A small network was shown many inputs. Here are its activations along a few directions, one row for each input.
Each table varies a few parts of the input and shows all the possible inputs, shuffled.
A made-up example of a description, with smaller parts first: values(2) and (point or line(11) or (ring(5) and line(6))).
Shared parts are said once, and a part with two or three values counts as separate values.
(in the rows, 128 means zero)

Other details of the inputs vary at random and push rows far along two fixed directions, the same in every table; ignore that.

Table:
x1: [131 105 143 119  83 139 143 124 142 111 166 120 136 123]
x2: [116 144 132 143 154 133 121 132 129 148 106 148  94 111]
x3: [129 113 147  97  93 124 131 114 144 104 165 114 158 141]
x4: [107 148 179 118  89 134 148 124 137 124 155 160  67 111]
x5: [119 135 146 133 133 140 132 125 140 133 128 144  98 114]
x6: [119 144 133 140 154 133 121 129 134 142 105 154  90 111]
x7: [128 142 126 145 139 138 134 137 129 144 109 130 106 123]
x8: [143 113  89 142 135 121 121 138 114 133 113 111 155 136]
x9: [117 144 162 102 108 122 130 121 136 109 146 140 114 127]
x10: [122 133 134 132 119 127 134 135 115 133 132 134 115 123]
x11: [141 142  95 131 178 121 103 132 128 133  79 120 143 138]
x12: [124 149 122 146 180 130 127 131 118 149  95 145 101 126]
x13: [107 159 186 101  96 131 132 121 151 113 143 156  81 111]
x14: [144 147  67 176 229 137 109 147 108 171  45 114 140 133]
x15: [144  89 110 127  82 130 133 124 129 116 160 101 171 137]
x16: [137 109  97 142 163 124 130 132 110 138 121 102 171 146]
x17: [148  83 107 124  91 127 132 121 130 111 161 101 182 139]
x18: [142 117  92 140 135 121 126 137 111 135 116 111 150 141]
x19: [138 147  99 130 178 117 105 131 121 131  81 127 137 138]
x20: [132 104 143  90  73 112 131 116 133  88 179 112 168 143]
x21: [134 148 105 127 178 113 110 132 121 135  84 130 132 144]
x22: [128 145 110 158 190 134 125 136 120 157  84 130 117 128]
x23: [150  93  84 141 160 132 129 127 119 131 126  89 194 150]
x24: [103 148 170 121 110 126 136 125 133 127 143 167  69 107]
x25: [125 156 127 150 164 137 129 135 131 149  90 145  87 118]
x26: [118 130 145 135 127 138 134 127 136 134 133 134 111 116]
x27: [115 139 160 125  89 133 146 131 130 126 148 143  89 117]
x28: [115 134 143 131 122 126 128 127 126 134 133 144 103 116]
x29: [ 99 150 180 120  99 127 140 127 131 129 148 167  62 106]
x30: [111 136 166 125  97 133 146 132 126 125 155 140  99 115]
x31: [130 147 115 122 160 117 107 126 127 130  96 135 127 134]
x32: [109 156 183 102  93 133 128 119 155 111 142 156  79 108]
x33: [147  55 106 107  73 121 136 113 122  96 198  85 220 151]
x34: [143  89 111 118  90 123 133 123 122 110 162 109 170 139]
x35: [149  97  88 144 145 135 133 135 112 134 129  83 195 148]
x36: [140 105 113 133 102 138 135 129 133 124 144 105 153 133]
x37: [123 147 122 145 148 129 120 139 115 146 101 142 102 116]
x38: [124 153 134 119 154 119 118 124 130 130 106 138 118 136]
x39: [122 144 145 113 130 128 119 122 146 122 121 136 115 125]
x40: [124  93 149 113  56 132 141 124 135 108 189 115 150 120]
x41: [152 105  86 119 146 118 108 119 126 118 118  94 198 155]
x42: [128 138 127 132 130 123 130 133 120 132 118 144 106 123]
Each input here is: ring(6) and (values(2) or ring(5)).
The inputs of x8 and x7 match in every part but the ring(6) part. If x31 is changed in the same way as x8 into x7, which row does it become? -> x3
The inputs of x29 and x26 match in every part but the ring(6) part. If x21 is changed in the same way as x29 into x26, which row does it become? -> x39
Which other rows does x32 become when the values(2) part takes its other values? List them by row number. -> x39
List by row number the other rows that have the ring(6) part in common with x11. -> x2, x6, x15, x17, x40, x41
List by row number the other rows that have the ring(6) part in common with x30. -> x4, x9, x12, x16, x27, x38

Table:
x43: [ 94 175 174 128 149 131 117 128 141 135  98 184  54  91]
x44: [113 125 164 107 114 123 128 112 138 108 160 154 100 125]
x45: [154  95  65 130 144 103 107 130 109 127 110  85 211 163]
x46: [118 186 141 136 199 139 109 135 128 157  78 147  87 118]
x47: [108 123 164 107  85 130 125 116 158 116 154 147  98 115]
x48: [163  85  99 111  98 140 134 123 142 103 155  72 223 161]
x49: [135 134 117 130 177 123 132 123 123 133 112 115 148 149]
x50: [125 115 157 100  65 143 127 115 159  95 159 147 114 113]
x51: [113 146 145 129 139 131 121 128 146 130 112 127 114 132]
x52: [117 117 173  83  42 109 138 119 122  97 198 131 134 125]
x53: [135  94  96 174 135 143 147 132 115 150 135 112 143 111]
x54: [145 157  98 133 147 115 114 135 120 133  91 128 115 126]
x55: [131 123 140 106 104 106 140 122 118 110 158 132 131 140]
x56: [138 116  83 172 150 132 135 151  86 165 100 122 131 129]
x57: [130 127 104 176 171 151 145 149 116 162 100 116 118 123]
Describe the family of inputs behind these rows. -> values(3) and (point or line(4))
The inputs of x52 and x46 match in every part but the values(3) part. If x45 is changed in the same way as x52 into x46, which row does it become? -> x51
